Each row below is a small network's average activation on inputs in which a field has the value named, seen along a few directions.
Related values have similar rows: they may be neighbours, one step apart, or belong to one group.
(in the rows, 500 means zero)
Random noise pushes rows far along 2 fixed directions. That doesn't count. These rows show it; they differ only by the noise:
[524 630 555 457 546 498 411 424 430 539 490 374 593 481 476 493]
[342 633 563 652 456 340 545 694 454 516 568 418 526 581 741 487]
[443 667 555 578 501 407 442 579 417 524 510 416 550 503 590 503]
[729 516 559 131 663 742 349  13 475 582 451 253 709 438 188 460]


Values of SUZ:
valop: [657 310 338 547 409 614 539 449 488 494 354 625 431 493 400 438]
simi: [427 387 410 452 429 578 551 554 735 361 475 670 399 573 539 584]
roku: [524  49 518 393 440 592 708 398 539 642 532 436 472 561 406 411]
nidof: [560 713 405 328 582 558 200 354 460 341 433 763 511 391 241 630]
ninek: [596 742 544 674 582 360 289 515 272 564 375 489 571 295 351 514]
ninis: [617 365 528 465 629 533 556 247 457 669 548 319 572 463 350 314]
tebif: [306 348 503 247 515 575 868 378 773 324 770 352 602 883 778 400]
zipe: [671 586 544 375 613 604 358 218 395 586 494 305 615 419 370 387]
bazo: [721 622 456  35 743 742 298  61 495 375 452 526 710 438 112 588]
fuv: [793 451 504 542 591 456 132 465 346 687 358 554 383 188 142 570]
duzo: [630 451 499 564 627 467 513 427 393 627 460 418 501 375 353 430]
palib: [313 636 555 622 386 281 628 749 542 440 594 470 537 663 808 508]
rim: [313 247 522 536 338 637 799 689 742 462 559 607 360 623 705 628]
rovup: [365 479 555 376 504 508 603 441 530 498 703 295 573 609 736 390]
zar: [718 707 379 720 388 494 200 667 333 469 167 820 289 207 273 603]
vip: [520 473 475 511 437 664 424 566 609 393 367 721 366 376 322 696]
SUZ is arranged as a ring.
Which values are neighbours of nidof? Give them in the order they are listed.
> simi, bazo
Which values are neighbours of palib? Give them in the order they are listed.
> tebif, rovup
Which values are neighbours of rim? Give them in the order they are listed.
> zar, vip
Which values are neighbours of roku? Give them in the order they are listed.
> valop, fuv

Values of LUSAL:
doni: [535 486 461 545 504 569 470 530 590 432 410 668 386 462 454 557]
nav: [508 463 493 704 407 411 469 731 473 564 434 672 340 348 421 526]
zono: [564 595 565 583 527 461 466 526 422 571 564 330 535 508 589 457]
lonak: [360 579 495 440 519 432 613 549 563 380 593 544 575 617 623 541]
notu: [482 362 424 142 547 708 596 206 679 415 637 412 616 677 468 524]
zuri: [365 621 557 675 512 317 587 637 458 536 587 393 568 533 817 440]
nefe: [297 469 595 537 502 404 711 564 593 499 703 311 602 708 793 390]
nozip: [224 757 567 755 457 223 489 906 406 384 576 557 462 509 748 547]
kubu: [562 482 459 691 484 414 477 535 360 603 444 523 455 422 430 412]
kof: [445 409 506 307 617 553 680 334 623 464 658 366 624 727 563 464]
tiku: [666 406 478 521 544 503 356 453 402 606 375 559 386 338 264 488]
dipur: [594 495 544 525 522 529 483 406 412 623 494 339 567 476 490 370]
ponid: [733 717 426 369 504 669 109 372 412 392 222 694 485 262 116 669]
kidon: [471 265 523 563 411 398 687 596 526 610 524 500 431 550 571 381]
bige: [406 469 464 731 413 462 530 779 534 451 475 662 331 478 620 611]
rafo: [251 512 459 560 250 434 610 750 567 390 503 651 411 634 808 633]
LUSAL is arranged as a ring.
Going along LUSAL from kubu by way of its neighbour dipur, in what order are doni, zono, nefe, bige, rafo met?
> zono, nefe, rafo, doni, bige
Which values are neighbours of tiku? Give them in the order they are listed.
> nav, kidon
Which values are neighbours of kof? Give them in the order they are listed.
> lonak, nozip
